[153 144 109 108 141 146 155] → 144

[135 144 112 154 123 149 126] → 135

[111 126 122 128 158 142 127] → 127

[129 106 131 134 148] → 131

[[126 113 113 132 153]
 [120 152 113 122 129]
 [127 139 132 125 124]] → 126

[[106 146 145 144 145]
 [134 147 150 106 136]
 [132 130 135 115 138]] → 136

[[126 148 118 123 110]
 [128 124 151 115 147]
 [155 119 113 123 145]] → 124

[131 138 134 151 148] → 138

[149 152 136 106 138 134 141] → 138

[[136 121 127 130 131 136 123]
 [147 107 137 125 137 144 123]
 [108 152 115 129 123 105 131]] → 129
---
[[142 122 133 144 107 125 111]
 [107 145 121 129 142 128 124]
 [130 136 126 134 134 125 115]
 [125 118 125 129 135 129 126]
 [109 133 122 120 126 122 126]
 [138 133 126 128 120 124 128]
 [123 127 128 125 139 133 136]
 [108 127 130 128 138 127 122]
 [149 115 131 134 122 132 121]
 [126 138 135 136 135 126 126]
 [134 126 112 122 132 131 106]
 [148 141 126 124 120 125 129]] Answer: 133

[[128 130 136 142 134 127 134]
 [128 129 123 136 128 115 128]
 [148 128 128 129 142 119 142]
 [145 131 132 128 131 131 131]
 [128 119 131 117 133 131 133]
 [128 139 127 129 116 139 116]
 [140 119 128 141 123 112 123]
 [147 109 123 134 128 124 128]
 [122 133 131 128 128 128 128]
 [119 133 130 134 128 128 128]
 [154 128 131 128 146 123 146]] Answer: 136

[[127 131 125 132 136 139 126 107]
 [126 138 125 132 117 139 126 129]
 [127 138 110 132 132 139 145 129]
 [127 138 125 132 117 139 126 129]
 [127 138 125 132 117 139 126 129]
 [131 138 125 132 117 139 126 115]] Answer: 125

[[134 146 107 143 127 136 148 121 136 144 120 128]
 [136 140 114 140 134 139 139 118 138 137 116 123]
 [118 121 131 134 137 143 121 147 137 110 126 125]
 [116 115 144 127 122 136 105 122 134 125 141 112]
 [143 132 128 114 112 138 126 139 115 119 109 142]] Answer: 107

[[134 128 127 120 132 126 116 133 128 124 124 129 136]
 [131 123 134 119 127 127 121 141 133 125 126 142 134]
 [124 131 126 125 124 135 126 129 121 131 129 133 128]
 [127 120 127 128 127 120 110 127 125 129 114 129 122]
 [125 132 126 129 133 134 104 128 123 127 124 138 132]
 [122 127 135 128 126 138 126 131 125 123 127 127 135]
 [126 130 125 122 125 128 123 120 129 124 123 112 132]
 [129 127 131 123 127 128 157 125 129 128 138 135 127]
 [130 120 116 131 121 127 146 121 118 122 139 124 128]
 [131 124 127 122 130 124 131 128 123 121 125 130 132]
 [133 139 130 131 126 143 129 130 131 135 130 118 116]] Answer: 127

[[111 130 152 122 140 141 105 131 143 142 125]
 [145 126 119 135 117 106 136 126 124 133 136]
 [129 122 127 137 144 141 132 134 120 134 130]
 [144 117 128 138 116 123 144 124 130 130 136]
 [114 122 151 128 148 151 112 132 140 140 130]
 [130 124 121 134 143 135 132 133 118 129 132]
 [135 149 117 121 118 106 130 129 129 123 129]
 [114 123 150 127 148 149 112 132 140 140 129]
 [117 139 150 128 131 134 109 134 141 149 121]] Answer: 152
---
[[141 134 141 141 125]
 [116 117 118 141 108]
 [142 117 143 107 150]] ans = 141

[142 143 149 129 139 131 135] ans = 149

[101 140 131 106 112 133 153] ans = 131

[104 154 126 138 146] ans = 126

[119 134 139 141 107 148] ans = 139

[[106 145 124 145 146]
 [126 148 115 115 136]] ans = 124

[[139 131 142 113 140 135 115]
 [119 134 135 117 138 152 126]
 [143 124 123 136 119 102 134]] ans = 142

[[101 141 148 142 124 110]
 [ 99 132 122 136 148 149]] ans = 148

[ 99 145 105 145 153 146] ans = 105

[149 133 115 104 124] ans = 115
---
[123 132 156 151 118] | 123
[129 137 120 114  98  99] | 129
[111 129 118 150 143] | 111
[126 115 101 127] | 126
[137 125 109 152] | 137
[137 121 114 151 128] | 137
---
[145 110 140 146 138 140  99] -> 146, 146

[135 151 144 153 107 143 156] -> 153, 156

[136 142 103 139 138 118 139] -> 139, 142

[123 144 103 147 105 126 115] -> 147, 147

[138 116 130 148 100] -> 130, 148

[114 137 140 149 150] -> 140, 150

[136 133 135 146 155] -> 135, 155

[[129 128 130 132 132 129 137]
 [136 123 126 113 126 157 144]
 [140 123 124 134 113 113 120]] -> 113, 157
---
127	146	110	116	104	149 out 127
99	124	144	152 out 99
130	153	124	135	126 out 130
108	128	136	99 out 108
131	132	116	147	156 out 131
129	120	113	150 out 129
147	152	120	134	122	154 out 147
126	119	156	125	131	101 out 126
128	135	138	146	101	123	116 out 128
109	152	124	120	128	106	121 out 109
---
[140 152 121 137 146 119 129] -> 137, 152

[138 112 146 103 101] -> 146, 146

[124 147 107 132 110 136 146] -> 132, 147

[[113 133 136 132 105]
 [116 139 129 128 107]
 [145 114 129 133 124]] -> 129, 145

[154 149 142 120 148] -> 142, 154

[150 144 148 155 100] -> 148, 155

[102 125 115 121 146] -> 115, 146

[[134 153  99 147 123]
 [144 137 124 110 102]
 [118 125 126 149 150]] -> 124, 153
---
[[129 132 151 133 131 129 124]
 [119 131 114 132 125 126 121]
 [134 121 133 127 125 130 124]] >> 119

[153 120 122 145  99] >> 120

[114 106 127 132] >> 114

[[139 119 114 105 143]
 [130 127 135 157 135]
 [122 129 142 146 150]] >> 114

[145 101 132 116] >> 116

[127 129 122 101 123 125 133] >> 122
